These are the activations of a small network on made-up records, seen along a few directions, one row for each record.
Each row is followed by the record's values for the fields L, B, T, V, E, M.
Not every record has every field; a missing one is left out.
Other fields move the rows too, some of them a lot.
In the rows, zero is written as 500.
Random noise pushes rows far along 2 fixed directions. That doesn't count. These rows show it; they differ only by the noise:
[582 535 449 468 469 416 505 490 471 517 491 502 351 535 596 354 468 464
 461 409]
[660 510 463 470 439 458 494 528 483 527 502 462 473 485 492 433 484 400
 530 543]
[465 607 423 471 308 340 672 434 401 552 432 528 590 702 464 535 418 472
 512 286]
[649 514 461 470 443 452 496 522 481 525 500 468 457 493 507 422 482 409
 520 523]

[788 498 440 422 559 545 447 574 681 510 598 514 341 285 538 324 435 273
 472 467]
{L: l1, B: b2, T: t1, V: v1, E: e3, M: m1}
[526 484 419 452 278 436 555 442 523 571 497 502 800 574 365 645 489 433
 729 492]
{B: b2, T: t2, V: v1, E: e4, M: m1}
[525 514 514 432 524 415 543 499 526 497 454 510 468 426 462 498 410 364
 392 400]
{L: l2, B: b1, V: v3, E: e5, M: m1}
[358 433 509 531 605 546 310 402 585 463 511 603 237 381 779 319 569 682
 382 441]
{B: b1, V: v3, E: e4, M: m3}
[439 484 519 556 474 562 495 489 481 516 517 531 671 414 418 624 480 556
 557 686]
{L: l1, B: b1, V: v2, E: e6, M: m3}
[463 469 633 554 641 573 418 564 526 442 481 469 280 437 544 401 500 608
 406 570]
{B: b1, V: v1, E: e2, M: m3}
[426 515 513 553 575 462 505 531 406 461 489 558 450 486 557 503 533 582
 539 571]
{B: b2, T: t2, V: v2, E: e6, M: m4}
[501 437 457 524 555 531 459 463 430 430 557 452 398 580 670 508 633 619
 560 566]
{B: b2, T: t2, V: v3, E: e6, M: m3}
[503 515 545 511 638 431 432 500 494 492 501 537 222 543 702 295 484 592
 296 436]
{L: l2, B: b1, V: v3, E: e1, M: m3}
[469 424 486 466 466 488 479 517 445 486 450 510 532 562 510 530 542 491
 509 496]
{B: b1, V: v3, E: e4, M: m3}
[320 513 512 526 594 570 338 443 545 510 510 620 295 409 694 349 510 678
 425 517]
{B: b2, T: t2, V: v2, E: e6, M: m3}
[468 499 350 422 381 423 621 402 544 486 464 573 474 546 573 464 454 415
 545 255]
{B: b2, T: t2, V: v3, E: e4, M: m1}
[567 508 448 453 351 506 519 502 698 601 617 523 592 347 478 506 494 387
 557 487]
{L: l2, B: b2, T: t1, V: v1, E: e1, M: m1}
[540 459 472 467 600 509 495 479 567 508 531 483 326 348 539 420 492 460
 463 500]
{L: l1, B: b2, T: t2, V: v3, E: e5, M: m1}
[428 650 649 510 492 384 790 524 303 463 342 511 748 792 166 746 325 461
 430 298]
{L: l1, B: b1, V: v1, E: e2, M: m3}
[442 524 511 485 454 517 457 492 592 560 534 477 530 399 484 478 522 544
 552 496]
{B: b2, T: t2, V: v1, E: e2, M: m1}
[475 485 411 476 416 370 560 412 497 539 475 483 536 647 588 458 458 497
 570 319]
{L: l1, B: b1, V: v1, E: e4, M: m1}
[542 463 449 493 400 590 433 461 663 588 582 440 659 299 398 581 565 398
 610 679]
{L: l2, B: b2, T: t2, V: v3, E: e5, M: m1}
[481 421 523 538 467 600 411 470 491 518 544 452 580 493 577 572 654 581
 597 666]
{B: b1, V: v3, E: e6, M: m3}
[482 494 542 498 573 427 537 474 407 423 462 512 455 740 581 448 535 573
 538 387]
{B: b2, T: t2, V: v1, E: e4, M: m3}
[553 558 426 446 342 409 570 498 505 534 472 489 567 571 501 501 427 445
 525 334]
{B: b1, V: v1, E: e3, M: m1}
[374 542 477 479 489 488 465 395 599 500 450 584 348 351 580 392 448 501
 388 310]
{B: b1, V: v3, E: e5, M: m1}
[578 400 528 531 530 492 432 495 472 481 502 499 406 538 601 456 537 519
 553 626]
{B: b1, V: v3, E: e4, M: m3}
[724 520 576 463 674 514 534 627 460 433 495 475 410 542 459 438 467 405
 440 492]
{L: l1, B: b2, T: t1, V: v1, E: e3, M: m3}
[582 557 429 484 382 436 601 472 428 526 538 529 541 582 453 480 449 379
 513 352]
{B: b1, V: v3, E: e1, M: m1}
[527 547 543 568 502 515 516 482 442 484 481 523 500 573 477 474 506 521
 477 510]
{B: b1, V: v3, E: e1, M: m3}
[732 494 450 433 481 500 522 565 581 555 553 515 514 391 404 493 427 273
 559 470]
{L: l1, B: b2, T: t2, V: v1, E: e1, M: m1}
[322 592 499 493 468 432 625 446 467 485 384 633 508 551 527 483 449 655
 339 249]
{B: b1, V: v3, E: e3, M: m3}
[566 541 420 451 443 430 537 489 520 601 495 502 548 502 439 490 444 433
 505 475]
{L: l1, B: b2, T: t2, V: v3, E: e1, M: m1}
[481 549 619 487 600 475 516 560 384 420 493 446 442 656 489 525 518 585
 459 483]
{B: b2, T: t1, V: v1, E: e2, M: m3}
[704 503 577 486 575 548 542 647 403 447 468 449 588 566 313 566 487 414
 551 592]
{B: b2, T: t2, V: v1, E: e3, M: m3}
[709 489 550 515 689 630 322 586 579 451 571 513 229 323 590 261 562 470
 415 669]
{B: b2, T: t2, V: v3, E: e3, M: m3}
[377 429 460 550 474 572 319 403 583 504 549 497 359 473 774 426 635 693
 504 571]
{B: b1, V: v3, E: e6, M: m3}
[535 492 505 541 480 510 522 499 541 481 435 479 695 487 404 603 572 408
 570 595]
{L: l1, B: b1, V: v3, E: e4, M: m4}
[551 503 409 461 354 438 564 538 520 520 485 492 564 541 471 464 442 422
 522 359]
{B: b1, V: v1, E: e3, M: m1}

Which values does each new row have?
[492 497 518 533 568 491 516 559 478 484 461 522 425 568 488 410 443 555
 372 383]
{L: l1, B: b1, V: v1, E: e3, M: m3}
[515 547 390 487 464 519 463 418 658 595 554 599 412 349 542 345 445 458
 462 388]
{L: l1, B: b2, T: t2, V: v3, E: e1, M: m1}
[517 529 434 413 452 367 682 441 360 448 419 497 491 699 579 487 500 416
 518 220]
{B: b1, V: v3, E: e4, M: m1}
[331 536 600 594 438 594 430 469 535 532 506 499 644 463 401 628 506 651
 524 576]
{B: b1, V: v1, E: e2, M: m3}
[560 454 406 427 558 393 544 447 433 400 493 480 300 569 754 323 543 489
 487 298]
{B: b1, V: v3, E: e4, M: m1}
[452 472 430 567 422 474 451 462 421 478 520 416 533 648 670 623 666 573
 626 555]
{B: b1, V: v3, E: e6, M: m4}
[408 541 619 550 507 483 605 543 313 446 446 414 645 731 361 671 495 599
 517 486]
{B: b1, V: v1, E: e2, M: m3}
[370 506 500 563 559 486 536 449 435 471 481 514 506 576 595 469 505 626
 480 530]
{L: l1, B: b1, V: v2, E: e6, M: m3}
[592 477 506 507 659 528 389 523 603 494 557 591 173 386 655 304 472 479
 356 506]
{L: l1, B: b2, T: t2, V: v3, E: e1, M: m3}
[297 558 539 527 551 496 516 433 452 527 478 603 467 562 593 448 475 615
 402 408]
{L: l1, B: b1, V: v2, E: e6, M: m3}
[432 613 616 512 684 510 608 555 356 449 399 505 485 575 342 554 399 510
 377 497]
{L: l1, B: b2, T: t2, V: v2, E: e2, M: m3}
[607 516 553 440 586 533 467 568 509 463 566 422 388 432 475 429 505 442
 509 526]
{B: b2, T: t2, V: v1, E: e2, M: m1}
[380 554 360 464 224 424 682 429 408 543 504 535 759 662 401 623 438 413
 602 354]
{B: b1, V: v2, E: e6, M: m1}
[672 500 552 503 379 524 514 578 529 483 491 407 792 361 150 682 431 353
 629 724]
{B: b1, V: v1, E: e2, M: m1}
[220 626 495 504 307 446 569 376 513 582 511 570 628 548 458 598 419 622
 488 228]
{B: b1, V: v1, E: e2, M: m1}
[647 360 548 564 599 623 321 520 593 525 564 495 432 324 538 433 547 461
 551 770]
{L: l1, B: b1, V: v3, E: e4, M: m3}
[381 609 556 502 488 468 606 486 539 561 413 623 567 562 398 531 397 574
 391 309]
{L: l1, B: b2, T: t2, V: v1, E: e3, M: m3}
